Each row below holds a small network's activations on one input, seen along a few directions.
Each table varies a few parts of the input and shows all the possible inputs, shuffled.
Descriptions start from the smaller parts, as in this example, which fits no table here: one of 5 places around a ring, together with either a single point or one of 11 places around a ring or (one of 2 separate values, together with one of 6 places along a line).
Shared parts are said once, and a part with two or three values counts as separate values.
In the rows, 128 means zero.

Other details of the inputs vary at random and push rows far along two fixed directions, the same in every table; ignore that.

A family of inputs:
r1: [152 144 110 190 203  93  33 145 155  89 106  90 114]
r2: [154 174  90 195 170  97  41 153 143 115  85  96  73]
r3: [133 110 142 142 117 127 141 118 133 120 134 116 149]
r4: [158 160 114 176 167 135  77 117 121 123  98 115  82]
r5: [ 97 112 161 129  99 147 152 107 107 114 108 160 121]
r6: [105  97 205 112 106 158 144   7  99 134 116 193 164]
r7: [134 149  87  91 111 145 177 204 139 155 147 125 117]
r8: [125 141  77  90 111 107 154 217 135 139 182  93 144]
r9: [147 165 109 173 163 112  78 116 123 121  89 120  83]
r10: [108  85 234 141 145 140 153  27  75 118  98 179 169]
r11: [137 172  76 128 122 131 128 178 135 149 141  99  96]
r12: [106 109 198 126 120 164 155  44  92 109 107 193 116]
r13: [130 129  66  85  86 112 144 203 163 157 171  86 127]
r14: [141 131  86 123 134 119 117 203 131 121 151  84 139]
r15: [159 147 135 167 208 118  41 103 128  81  98 109 122]
r16: [129 116 190 157 146 112 115  47 124 106 105 152 145]
r17: [103 125 119 133 108 128 134 156 133 120 124 134 105]
r18: [117 127 111  79  83 139 207 156 144 151 197 114 160]
r19: [126 137 150 142 143 120 125 136 122 135  80 149 117]
r20: [156 180  46 131 155 122  91 236 178 126 123  83  95]
r21: [131 120 104  92 108 125 142 132 140 145 146 114 131]
r22: [147 127 120 185 161 110  21  91 157  97  89 122 117]
r23: [109 101  97  90  53 143 172 164 138 159 171 125 160]
r24: [125 146 116 172 153 115  62 135 148  89  94 126  85]
r25: [112  98 126  75  70 129 185 148 127 170 159 124 145]
r26: [142 116 111 174 144 115  43 116 155 111 102 116 120]
r27: [142 125 134 121 138 136  99  95 141 127 120 118 126]
r28: [118 134 174 113 135 132 163  85 104 135  87 184 128]
r29: [107 114 117  72  90 123 200 188 107 157 183 119 160]
r30: [127 130 171 149 147 134 120 103 109 126  61 159 125]
r31: [111 140 123 128 100 125 163 148 105 166 127 130 112]
r32: [133  92 201 111 123 153 145  23  98 133 111 173 138]
r33: [131 143  65  85 121 114 157 209 134 135 183  90 141]
r34: [120 125  64  96  83 130 143 170 155 150 175 112 141]
r35: [ 95 126 172 110 110 158 160  80 108 118 121 172 122]
r36: [107  98 179  84 109 153 218  94  90 147 173 163 168]
r37: [120 101 105  75  65 138 183 168 134 165 163 109 147]
r38: [ 97 121 168 121 118 142 153  70 104 111 108 178 115]
r39: [126 142 171 143 150 116 118 100 118 125  70 170 117]
r40: [143 141  55 152 157  98  86 237 168 123 160  56 121]
r41: [130 128 111 114 118 119 160 132 145 128 162 113 145]
r42: [159 126 140 202 183 101  44  99 154  89  91 102 117]
r43: [112 136 138 126  95 138 169 129  95 160 117 135 122]
r44: [150 116 165 156 155 136 115  63 128 103 122 137 135]
r45: [144 126 121 110 144 136 137 145 113 121 157 119 139]
r46: [117 105 109  83  67 156 177 134 132 158 183 142 153]
r47: [109 110 175 112 142 128 169  74  99 128 137 159 160]
r48: [159 150 105 182 212 115  34 138 158  86 114  84 116]
Description of these inputs: one of 6 places along a line, together with either one of 3 separate values or one of 5 places along a line.
Changing only the place on the line of 6 turns r24 into r38. The same change can be made to r13. Which row results?
Answer: r21
Which other rows does r14 become when the place on the line of 5 takes its other values? List them by row number.
Answer: r3, r10, r23, r37
A walk changes only the place on the line of 5. It starts at r33 and steps to r47. List the rest of the walk in order.
Answer: r41, r21, r34
Which other rows does r11 become when the place on the line of 6 takes its other values? List them by row number.
Answer: r2, r4, r9, r31, r43
Which other rows agree with r35 in the place on the line of 6? List them by row number.
Answer: r6, r11, r15, r18, r20, r27, r48

A family of inputs:
r49: [111 130 128  63  65 157 214 123 112 178 157 161 127]
r50: [138 140 164 166 159 137  88  35 115 113  77 158  93]
r51: [147 105  82 141 115 103  78 170 174 124 147  76 148]
r52: [100 126 132  75  74 160 190 124 122 132 169 162 133]
r53: [106 125 127  80  77 164 197 118 109 159 157 155 123]
r54: [141 152  87 141 177 118  94 201 156  92 151  87 118]
r55: [148 146 194 174 199 114  89  53  94 103  72 155 128]
r56: [118  96 127  80  72 153 183  87 132 149 184 137 167]
r57: [ 81 100 145  91  70 138 197 149 121 138 148 158 150]
r58: [129 133  85 154 122 113  93 197 147 130 116  95 107]
r59: [156 160  81 134 170 111 111 199 144 129 131  86 115]
r60: [152 154  87 149 170 116 105 192 135 112 136  82 113]
r61: [160 122  86 135 162 105  85 163 155 111 171  71 153]
r62: [120 121 185 182 150 109  85  63 111 118  57 154 114]
r63: [115 110 209 153 137 123 110  44  94 132  48 181 131]
Changing only one part turns r52 into r57. The same change can be made to r56. Which row results?
Answer: r51
What is each input in this table made of?
Answer: one of 3 separate values, together with either a single point or one of 4 places along a line
Which other rows agree with r59 in the choice among 3 separate values? List them by row number.
Answer: r54, r55, r60, r61
Which other rows does r63 become when the choice among 3 separate values takes its other values? List them by row number.
Answer: r49, r59
